A small network was shown many inputs. Here are its activations along a few directions, one row for each input.
In each table, some parts of the input vary, and every possible input appears once, in random order.
Descriptions start from the smaller parts, as in this example, which fits no table here: values(2) and (point or ring(9) or (ring(5) and line(6))).
Shared parts are said once, and a part with two or three values counts as separate values.
In the rows, 128 means zero.

Other details of the inputs vary at random and push rows far along two fixed directions, the same in every table; ignore that.

Table:
row 1: [104 130 144  40 156 145 125 126  57 137 229 131  71  77 113]
row 2: [126 154 140  99 135 164 134 155 119  83 159  98 164 155  64]
row 3: [136 130 148 124 144 154 157 123 157 123 166 105 138 129  49]
row 4: [136 115 105 167 103 128 107 117 160 125  79 121 132 142 154]
row 5: [139 160 148 100 144 155 135 161 117  91 152  92 154 151  65]
row 6: [128 138 122  81 131 171 132 139 136  96 140  94 156 157  97]
row 7: [103 112 134 132 137  93 122 102  93 172 146 174  59  74 189]
row 8: [129 100 131 118 166  73 129 132 103 178 142 165  85  85 206]
row 9: [139 124  92 173 102 129 109 105 155 127  73 115 126 140 145]
row 10: [147 130 119 169 133 114 110 131 160 132  84 108 146 143 160]
row 11: [132 123 110 164 115 102 127 128 154 134  74 134 156 144 149]
row 12: [ 96 114 157  39 157 139 148 125  60 134 213 146  84  91 132]
row 13: [142 144 120 189  96 128 108 142 153 128  96 135 145 140 132]
row 14: [136 140 117 189  82 124 103 128 152 123  92 128 140 139 130]
row 15: [137 137 131 181 122  97 128 137 142 135  87 132 140 153 137]
row 16: [131 133  99 168  95 113 130 105 152 125  61 130 132 132 141]
row 17: [114 146 141  91 135 151 151 142 111  94 150 106 164 164  73]
row 18: [131 121 109 162  94 113 127 116 152 128  66 135 140 136 147]
row 19: [120  87 129 124 170 101 106 126 114 169 149 159  82  82 214]
row 20: [125 143 124  70 122 158 153 139 123 100 133 105 167 155  84]
row 21: [118 151 139  88 119 162 152 140 113  98 149 108 162 162  74]
row 22: [147  85 155 148 159 103 121  96 134 185 174 196  71  66 160]
Description of these inputs: values(2) or (line(4) and line(5)).

Table:
row 23: [136 153 152  74 166 161 141 166 102  99 182  91 150 152  70]
row 24: [128 126 127  53 151 177 156 102 131  92 163  89 132 131  57]
row 25: [160 158 127 159 121 145 123 156 176  85  87  63 203 197  71]
row 26: [129 123 132 207  85  97 129 107 150 166  93 173 115 109 138]
row 27: [109 132 102  22 123 160 128 153  87  95 138 106 131 133 150]
row 28: [129 125 148  50 183 149 165 146 132 113 175 104 169 152  90]
row 29: [104  96 104  38 151  97 134 127  66 153 137 162  93  93 211]
row 30: [128 101 161  99 187 100 149 149  95 172 184 180  95  93 170]
row 31: [131 130  81 136  98 102 105 129 122 136  56 124 120 121 217]
row 32: [147 148 118 148 141 138 142 144 186  94  85  71 201 186  80]
row 33: [111 137  97  23 137 141 147 136  77  94 132  95 138 131 136]
row 34: [117 159 152  86 124 171 128 147  98  90 191 115 147 136  57]
row 35: [139 105 104 198  88 125 100  94 172 146  91 153 112 115 160]
row 36: [138 167 110 178  66 159 143 108 183  85  69  81 180 181  30]
row 37: [133 114 124 201  86 105 131  94 162 163  86 166 114 112 142]
row 38: [146  98 102 189 104 130  98  93 182 142  83 146 118 115 168]
row 39: [143 128 137 215 110 102  94 145 144 147 100 163 129 125 162]
row 40: [117  92 134  94 157 120 137  93 103 164 178 157  54  63 150]
row 41: [148 114 122 182 154  98 105 137 166 160  95 123 131 126 181]
row 42: [134  87 156  99 188 114 113 159 100 161 190 153  94  86 184]
row 43: [149 109 103 190 112 120 100  87 178 148  77 133 107 117 162]
row 44: [118  84 142  87 149 122 145  90 106 169 179 174  68  69 154]
row 45: [135 135 150  60 181 146 158 160 119  93 178  82 158 150  71]
row 46: [100 154  94 138  71 148 114 142 133  79  51  93 173 192 143]
row 47: [ 96 115  99 148 101  84 122 116 108 141  57 151 129 146 208]
row 48: [143 117 105 199  96 115 102  87 169 152  83 139 102 117 154]
row 49: [135 170 115 189  55 167 119 127 172  83  90 102 190 181  41]
row 50: [146 139 135 215 117  90  96 138 142 150  95 147 119 127 157]
row 51: [112 119 145 115 142 116 116 117  81 168 197 164  54  67 144]
row 52: [124  76 138  78 167 125 143  88 116 166 172 169  73  71 163]
row 53: [137 129 110 211  87 111 102  98 161 155  89 143 101 116 146]
row 54: [120 170 152  83 131 161 131 141  94  94 187 100 136 138  51]
row 55: [150 143 121 153 126 158 121 153 187  94  88  78 207 187  91]
row 56: [134 118 109 211  80 121 101 104 163 149  98 158 112 114 151]
row 57: [117 159 163  73 127 155 162 136 101 100 182 122 151 139  47]
row 58: [131 149 152  70 172 153 161 164 107  95 178  96 153 151  62]
row 59: [ 99 125  93 161 102  88 118 117 109 132  52 130 122 139 208]
row 60: [132  88 160  90 195  93 145 145 107 170 184 166 100  94 178]
row 61: [116 164 154  80 135 154 151 139  98  93 180 102 139 134  42]
row 62: [127 154 167  69 144 151 166 150 104  97 183 121 160 152  56]
row 63: [122 116 161 113 175  93 132 142  81 159 187 165  73  78 156]
row 64: [152 160 130 173 107 162 123 167 169  85  88  94 207 196  70]
row 65: [104 135  95 163  93 100 104 123 111 131  55 123 117 140 217]
row 66: [108 112 149 113 145 109 135 116  83 169 188 167  55  61 136]
Question: What is each input in this table made of?
Answer: line(4) and (values(2) or line(9))
Question: Changing only the line(4) part turns row 59 into row 46. The same change can be made to row 63. Which row results?
Answer: row 39
Question: Start at row 43 and move only the line(9) part, one step at a time. The first step leads to row 48. Which rows follow, in order?
Answer: row 53, row 51, row 54, row 50, row 23, row 25, row 41
Question: List by row number the other rows that have the line(4) part in common with row 47.
Answer: row 26, row 28, row 29, row 30, row 37, row 44, row 52, row 57, row 60, row 62
Question: Which other rows does row 31 become when the line(4) part takes its other values? List them by row number.
Answer: row 27, row 29, row 33

Table:
row 67: [115 128 141  70 139 141 138 130  79 126 182 145  99 104 120]
row 68: [149 163 133 158 114 147 147 132 172  89  89  81 195 195  56]
row 69: [136 107 103 132 146  80 106 141 113 164  94 149  95  94 231]
row 70: [106 133 139  75 137 137 136 129  78 124 176 123  90 106 121]
row 71: [132 100 135 154 147  92 129 124 129 177 129 166  96  97 175]
row 72: [120 130 148  87 152 134 135 146  92 136 193 139 111 106 114]
row 73: [129 127 132 122 124 130 142 123 142 126 119 130 144 134 113]
row 74: [145 108 115 205 103 105 102 112 171 158  80 157 117 112 179]
row 75: [143 173 132 169 102 143 126 145 164  81  96  84 198 189  50]
row 76: [117 130 148  75 143 141 138 138  90 131 187 144 108 101 120]
row 77: [137 140 129 106 126 170 137 140 146  94 145  93 163 157  64]
row 78: [117 106 104 205 104  85  98 130 146 154  45 157 131 141 233]
row 79: [139 127 137 144 144 141 122 135 145 119 133 116 133 134 110]
row 80: [131 161 106 141  90 164 124 113 163  85  88  74 174 179  68]
row 81: [104 121 132  68 155 132 150 117  90 125 171 122 101 103 123]
row 82: [134 108 109 200 105  84 117 106 159 158  64 164 119 119 178]
row 83: [123 114 133  66 146 149 131 116  98 128 184 133 103 104 123]
Question: What is each input in this table made of?
Answer: values(2) or (values(3) and line(5))
Question: List by row number the other inputs of the same sort as row 69.
Answer: row 78
